These are the activations of a small neural network, seen along a few directions. Each row is one input.
Each table varies a few parts of the input and shows all the possible inputs, shuffled.
A made-up example of a description, with smaller parts first: one of 3 separate values, together with either a single point or one of 11 places along a line or (one of 6 places along a line, together with one of 8 places around a ring).
Shared parts are said once, and a part with two or three values counts as separate values.
In the rows, 128 means zero.

Other details of the inputs vary at random and push rows far along two fixed directions, the same in every table; ignore that.

A family of inputs:
r1: [172 114 151 157 105 114 118 119 112 139 124 122]
r2: [176 113 156 155 108 113 122 120 112 136 126 123]
r3: [164 131 126 147 105 126  95 125 105 139 147 104]
r4: [ 95 136 107 147 236 190 163 125 104 105  67 178]
r5: [ 97 155  87 138 223 192 143 138 101 105  96 155]
r6: [ 60 122 135  95  97 109 145 129 198 120 124 133]
r7: [178 111 158 143 118 107 123 122 112 139 124 120]
r8: [165 135 133 131 113 118  97 129 101 145 145 108]
r9: [164 117 148 151 105 111 111 115 108 150 124 126]
r10: [ 61 136 126 101  85 139 186 143 203 126 174  89]
r11: [159 110 146 139 124  88 109 105 105 152 133 131]
r12: [177 113 158 149 114 109 123 122 111 137 127 122]
r13: [146 125 125 124 102  92  61 143 107 122 130 127]
r14: [167 118 154 143 108 111 113 117 106 151 124 129]
r15: [155 134 129 131 121  94  97 113  95 143 151 116]
r16: [102 155  89 144 223 192 148 145 106  98 103 155]
r17: [165 116 140 127 111  95  84 120 120 129 114 144]
r18: [ 54 120 141 109  83 128 197 121 205 135 142 106]
r19: [103 146  75 123 202 169 114 144  96  89  93 180]
r20: [ 55 137 127  95  75 132 173 128 195 137 169  87]
r21: [104 153  92 147 212 192 146 144 109  98 110 152]
r22: [163 136 134 134 108 122  95 126 100 144 147 112]
r23: [169 124 112 109 106 107  93 141 105 124 142 133]
r24: [175 110 156 139 120 103 120 120 111 145 121 119]
r25: [ 51 121 147  93  95 126 201 124 203 141 139 111]
r26: [ 58 134 124 102  76 138 180 138 203 129 174  84]
r27: [154 128 118 120 107  98  70 142 103 123 131 133]
r28: [172 133 131 132 121 112 102 136 106 142 145 102]
r29: [ 78 119 124  84 119 134 177 123 186 108 125 143]
r30: [103 136  93 130 220 176 132 123 112  88  70 196]
Description of these inputs: one of 2 separate values, together with either a single point or one of 4 places along a line or one of 10 places around a ring.
The inputs of r4 and r5 match in every part but the choice among 2 separate values. If r25 is changed in the same way as r4 into r5, which row does it become?
> r8
Which other rows does r11 become when the choice among 2 separate values takes its other values? List them by row number.
> r15

A family of inputs:
r31: [ 43 119 141  59  68  46 165 108 202 164 178 102]
r32: [ 29 147  88 116 215 139 108 132 129 106  89 175]
r33: [229  92 134 131  71  82  58 119  99 119 120 153]
r34: [182 120 147 135  79  72   7 124  89 139 120 133]
r35: [178 133 131 143 155 162 129 153 101 132 126 110]
r36: [ 50 153 127  95  32 113 135 150 197 143 187  62]
r37: [ 92 127 151  78  60 123 203 128 197 163 190  57]
r38: [ 90 101 167  72  48  75 185 151 239 115 147  93]
r39: [183 135 115 155 141 158 115 159 102  98 143 126]
r40: [ 91 146  69 134 177 216 163 149 130  79 119 164]
r41: [ 71 140 109 104 220 148 176  97 120 120  93 193]
r42: [120 160  97 148 156 127  76 143  77 139 146 103]
r43: [ 58 169  70 131 223 180 161 123  99 121 140 123]
r44: [163 124 172 230 161 173 157  89 106 163  98 116]
r45: [ 78 139 139  82  73 113 199 106 183 165 207  59]
r46: [207  76 222 216  99  83 122  72  78 177  85 137]
r47: [153 148  96 150 112 161  80 140  93 115 130 139]
r48: [ 86 128 115 103 213 162 184 116 129 116  70 186]
r49: [ 61 136  83 115 170 181 120 126 145  78  71 201]
r50: [184 135 130 156 153 157 121 166 106 107 134 114]
r51: [232  94 165 126 102  73  85 131  95 146 102 130]
r52: [237  95 148 137  89  73  68 134 102 110 121 141]
The inputs of r37 and r48 match in every part but one. If r47 is changed in the same way as r37 into r48, which row does it become?
> r49
What do these inputs look like to the network?
> one of 2 separate values, together with either a single point or one of 10 places around a ring
